A small network was shown many inputs. Here are its activations along a few directions, one row for each input.
Each table varies a few parts of the input and shows all the possible inputs, shuffled.
A made-up example of a description, with smaller parts first: one of 8 places around a ring, together with either a single point or one of 9 places around a ring or (one of 3 separate values, together with one of 6 places along a line).
Shared parts are said once, and a part with two or three values counts as separate values.
In the rows, zero is written as 128.

Other details of the inputs vary at random and push rows far along three fixed directions, the same in every table; ignore that.

Table:
x1: [110 107 151 158 155 101 134 119 152 120 187 125]
x2: [191 130  86 128 170 114 144  87 110 131  12  97]
x3: [146 125 111  63 141 169 115 186  79 164 129 165]
x4: [ 85 142 129 137  83 149 107 132 111 147 111 119]
x5: [118  98 144 172 114  82 124  92 159 101 159 137]
x6: [ 78 153 121 111  89 155 127 131 113 131 129 107]
x7: [131 129 159 167 112  89 145 102 170  98 128 139]
x8: [ 34 123 167 135  96 127 125 126 141 100 162 137]
x9: [195 158  96 122 176 141 152  96 129 123  19  92]
x10: [182 112 120 115 155 123 162 135 156 118 162 146]
x11: [122 125 154 165 120 108 132 102 179  94 167 133]
x12: [106 167 146 118  77 143 106 134 108 129 128 123]
x13: [137 117 108  62 148 173 103 177  88 164 129 159]
x14: [167  88 110 124 181 135 159 168 142 131 160 170]
x15: [157  80 105 126 187 146 158 158 143 138 162 167]
x16: [113 126 139 158 118 105 166 117 174  89 169 127]
x17: [151 150 118  85 145 139 105 162  72 170 126 128]
x18: [ 81 129 136 130  80 125  94 107  99 132 105 104]
x19: [183 112 115 153 154 134 149 141 154 126 154 140]
x20: [118 105 134 131 111 150 106 141 130 152 150 135]
x21: [156 108 115 150 185 115 147 132 137 140 161 130]
x22: [176  83 109 110 172 150 151 142 156 137 177 139]
x23: [ 94 145 142 119  82 138  90 128 116 140 115 127]
x24: [156 118  91 109 115 147 102 157  72 170 106 128]
x25: [138 169 133 152 124  96 149  85 145  95  18  96]
x26: [ 85 150 142 108 113 128  89 142  94 149 156 121]
x27: [116 115 154 170 124 119 139 101 178  97 163 122]
x28: [ 86 154 133 124 107 129 106 157  87 150 153 117]
x29: [ 80 163 139  97  85 137 113 117 122 115 121 109]
x30: [148 159 135 141 120  73 140  66 125  90  25 100]
Description of these inputs: one of 5 places around a ring, together with either one of 2 separate values or one of 4 places along a line.
- The inputs of x11 and x12 match in every part but the place on the ring of 5. If x26 is changed in the same way as x11 into x12, which row does it become? => x17
- Change only the place on the line of 4 in x20. List by row number the other rows that result. => x18, x22, x27
- Change only the choice among 2 separate values in x14. List by row number the other rows that result. => x28
- Change only the choice among 2 separate values in x1. List by row number the other rows that result. => x8

Table:
x31: [109 117 122 102  92 159  73 155  72 171 142 135]
x32: [158 122 117 163 124 115 140 117 147 124 147 123]
x33: [126 123 133 168 121 128 145 110 172 106 147 127]
x34: [125 160 126 137 108 116 126 112 114 130  82  94]
x35: [ 99 122 147 171 137 112 150 109 164 104 151 127]
x36: [108 111 149 158 108 105 155 116 172  93 138 147]
x37: [210 122 111  96 180 136 135 154 118 143 132 147]
x38: [131 142 127 130  97 122 105  96 120 124  73 112]
x39: [ 85 159 147  96  90 141  97 160  87 149 161 138]
x40: [107 138 133 122 130 105 106 104 106 126  74 112]
x41: [ 40 107 156 167  99 128 117 148 144 124 231 146]
x42: [ 96 143 129 110 127 118 135 122 114 110  68 127]
x43: [ 88 125 124  97  83 166 104 168  85 148 138 149]
x44: [114 121 145 169 126 119 147 113 173 107 147 124]
x45: [122 158 124 136 116 116 126 111 103 123  85  95]
x46: [114 140 135 126 121 110 110 100 108 129  73 113]
x47: [191 122 112  94 192 123 134 155 118 144 133 149]
x48: [119 148 124 119  94 135 134 114 129 108  67 128]
x49: [108  97 127 116 118 165 116 164 126 148 223 145]
x50: [111 120 143 169 134 119 147 112 163 100 149 125]
x51: [163 115 113 123 144 145 144 120 159 122 144 125]
x52: [222 126 103  96 166 144 134 151 129 147 130 149]
x53: [123 116 118  97  90 164  73 161  77 184 136 135]
x54: [104 145 131 114 118 124 139 118 115 113  67 128]
x55: [209 124 115  99 169 134 136 153 130 147 130 146]
x56: [150 113 125 125 149 136 147 123 160 123 144 122]
x57: [127 113 125 123 169 121 146 122 150 117 148 125]
x58: [127 118 126 159 152  93 142 121 135 122 150 123]
x59: [116 160 125 134 123 111 129 110 102 131  84  98]
x60: [138 114 125 124 162 129 150 120 150 123 147 126]
- The inputs of x41 and x35 match in every part but one. If x57 is changed in the same way as x41 into x35, which row does it become? => x60
- What is each input in this table made of? => one of 5 places along a line, together with either one of 2 separate values or one of 4 places along a line
- Change only the place on the line of 4 in x38. List by row number the other rows that result. => x32, x33, x51
